A small network was shown many inputs. Here are its activations along a few directions, one row for each input.
Each table varies a few parts of the input and shows all the possible inputs, shuffled.
A made-up example of a description, with smaller parts first: one of 8 places around a ring, together with either a single point or one of 11 places around a ring or (one of 3 separate values, together with one of 4 places along a line).
Shared parts are said once, and a part with two or three values counts as separate values.

Other details of the inputs shift rows strongly along three fixed directions, in all tables alike. That doesn't count.

Rows:
R1: [-45 -24 -55  -7 -27 -12 -47 -19  11  45  22   3 -26]
R2: [ 13  33  49  49  33  -1  15  18 -35 -35 -11 -59  24]
R3: [  9  -1  46  37  18  28  22  17 -62 -21   2 -13 -27]
R4: [ 11  -8  31 -10  -1  23  18   7 -15  16  15  47 -28]
R5: [-47 -35 -62 -30 -21   7 -21 -24  54  38 -10  46 -22]
R6: [ -3  -1 -32 -24  -4 -19  -5 -18  23  -5 -12  -6  -1]
R7: [-42 -16 -48  20 -20  -1 -38 -18   1  25  15 -57  -8]
R8: [-25 -12  27  63  16  11 -14   6 -55   3  -7 -67 -18]
R9: [ 18  31   0 -27  -6 -34  12  14  55 -27   0  -6  59]
R10: [ 13 -10  -5 -26  -6  -5   8  -6 -18  -3   1  38   2]
R11: [ -7  28   4  28   8 -31   9  20   2 -50 -18 -80  57]
R12: [ 39  33  52   6  22   1  27  21  -9 -10  -6  -7  39]
R13: [ 46 -10  36 -41  21  26  26   5 -14  -6   1  90 -26]
R14: [ 34   1  76  23  19  36  28  23 -79 -13  18  17 -42]
R15: [  0 -36 -33 -20 -29   3 -21  -9  -2  23  14  51 -53]
R16: [  4  19  -1  -5  -3 -22  -4  19  15  -8   6 -30  29]
R17: [ 16 -11  54  26  22  41  26  17 -82 -19  -3   4 -40]
R18: [ 34  -8  13 -32  21  10  16   0   7  -1 -11  66 -10]
R19: [-19 -22 -59 -22 -19  -2 -14 -26  32   8  -3  -2  11]
R20: [-35 -31 -32  17  -2  -1 -27 -13  18  26 -11  -4 -18]
R21: [ 15  29 -17 -20 -26 -25   0   1  51 -18  -1   3  42]
R22: [-14  34  10  17   1   0  11  10  15  -2  -5 -38  36]
R23: [ 42  42  22 -26  19  -9  21  12  44  -8  -4  32  45]
R24: [-28 -22  -3  50  21   9 -21  -1 -40   4  -9 -39 -38]
R25: [ 46 -25  31 -45   2  24  29  -2  -3  28  11 109 -30]
R26: [-51 -31 -63   5 -25 -18 -40 -23   9  24   7  -7 -19]
R27: [-12 -17 -16 -23  -2   7 -21 -11  36  23  13  55 -31]
R28: [-38 -16 -55  13 -26 -10 -32 -12   5  -1 -15 -35 -10]
R29: [ 18   1  34  -2   8  20  33  11 -23  -4   1  29  -8]
R30: [-23 -33 -28 -11 -23  -6 -31 -17 -10  34  26  31 -40]
R31: [-13 -19  34  38   7  26  -8   7 -66  31  11 -22 -44]
R32: [ -1  22 -14 -11  10 -18  10  -5  59 -19 -38 -12  70]
R33: [-26 -20  16  50  20  22 -13   3 -58  -6  -1 -33 -46]
R34: [ 12  48  19  19   8 -23  11   7  -9 -29  -4 -80  39]
R35: [-58  -3 -40  25 -13   5 -37  -6  26  24   2 -34 -15]
R36: [  9   3  -7 -38   2   6  -9  -3  45  24  13  64 -10]
R37: [-17 -16  25  35   3  15  -7   0 -42  17   4 -24 -27]
R38: [ 83  -8  49 -52  11   9  42   5 -36  -1  22  92 -47]
R39: [ 38  31 -10 -32  -7 -16  32  -8  51 -32  -2   7  74]
R40: [ 37  37  -5 -39 -10 -19  26  -6  64 -26   6   9  77]
R41: [ 12  45   2  15 -15 -19   2  14   8 -26  -4 -52  49]
R42: [-37 -22 -54 -10 -22 -18 -41 -27  32  31  12 -10 -42]
R43: [-25  -4  17  49  13  11   5   1 -46 -13 -27 -66   9]
R44: [ 17  25  -8 -30   3 -31  19  12  41 -41 -22  -9  65]
Description of these inputs: one of 4 places along a line, together with either one of 5 separate values or one of 6 places around a ring.
Question: Changing only the place on the line of 4 turns R40 into R39. The same change can be made to R21. Which row results?
Answer: R15
Question: List by row number the other rows that have the place on the line of 4 in common with R16.
Answer: R1, R7, R12, R22, R23, R31, R34, R35, R36, R41
Question: Which other rows does R19 become when the choice among 5 separate values takes its other values? List them by row number.
Answer: R6, R10, R28, R44

Rows:
R45: [ -3  23  -1  -6   9  -5  13   9  39 -33 -23  13  18]
R46: [-22  -2 -31  15 -18 -10 -20  -2  -6 -16   8 -28 -20]
R47: [  5  21  15   0   7  11  14  11  23 -20  -4  21  15]
R48: [ -2  40  19  13  20 -22  13  17  34 -28 -25 -28  79]
R49: [-13 -19 -56 -18  -7   2  10 -40  36  -7 -35 -13  37]
R50: [ 17  35   9 -15 -26  -1  19   4  16  -9  18   1  29]
R51: [ 16  25   4  -7  -4 -31   3  13   7 -21   2 -25  54]
R52: [ 18 -31  24   4   4  16  35   0 -72 -20 -24  10  14]
R53: [-30 -12 -43   0 -24  -4 -28 -26  20  44  19 -28 -21]
R54: [ -5  -2   2  20  -2 -23 -15  13 -37 -14   1 -43   5]
R55: [ 19  24  16  -2 -15   4  15   9 -12 -17  21  -5  10]
R56: [-20 -11 -24  -5   2  11 -19 -20  45  39   1  18 -16]
R57: [ 20  19  -6  -8   4 -18   2  -8  19 -11   6 -31  25]
R58: [ 36 -12  17 -42  28  10  14  -6  20  12  -9  77 -34]
R59: [-67 -33 -52  20  -6  11 -43 -10  24  19  -4  -2 -49]
R60: [-18 -35   0  33  -6  37  20  -8 -79 -29 -16 -31 -22]
R61: [-11  11   3  -8 -15  19   6   2  37  18   8  31   4]
R62: [  3  -1  35  10   4  15   9  16 -20  27   6  22   2]
R63: [  0 -21  25  26  34  23  -4  -1 -45   8  -5  -9 -51]
R64: [-12   4 -39 -16 -26 -11 -17  -8  36  -2  16  11  -2]
R65: [ -2  -2   9 -10   3   0  -2   8  23  25   0  38  15]
R66: [ 10   1  30  22  31  17   6   1 -19   1  -4 -13 -13]
R67: [ -8  19  10  19  10  12   6  -4  19  19  -4 -27  15]
R68: [ 25  44  -2 -10  -2 -23  15  -6  42 -17   3 -36  61]
R69: [-15 -31 -36   1  -2 -12 -32 -18 -13  14   3 -26 -54]
R70: [-37 -24 -53  -4 -19 -37 -44  -7  13   8  -6 -21 -11]
R71: [ 35   0  48  -4  -6   9  18  18 -65  16  29  16  -9]
R72: [ 29 -12 -12 -36   0  -9  -6 -15  11   8  15  30 -26]
R73: [-12   8  26  31  27 -12   3  17 -24 -23 -31 -31  18]
R74: [ 33 -11  27 -37  17   2  13  13   7  12  -2  92  -8]
R75: [ 13 -10  15 -29  -6  29   9   4  20  22  18  87 -32]
R76: [ -3 -12  20  27  -7   0 -11  13 -67  11  20 -33 -16]
R77: [  0   8  -2  16  -9 -10  -1   9 -31 -35  -1 -32 -18]
Question: Changing only one part turns R55 into R76. The same change can be made to R60. Which row results?
Answer: R52
Question: Describe the family of inputs behind these rows.
Answer: one of 3 separate values, together with either a single point or (one of 2 separate values, together with one of 5 places along a line)
Question: List by row number the other rows that have the choice among 3 separate values in common with R63.
Answer: R49, R53, R56, R57, R58, R66, R67, R68, R69, R72
Question: Which other rows does R76 become when the place on the line of 5 takes its other values? List them by row number.
Answer: R51, R54, R70, R71
Question: Which other rows does R51 become when the choice among 2 separate values takes its other values? List them by row number.
Answer: R48
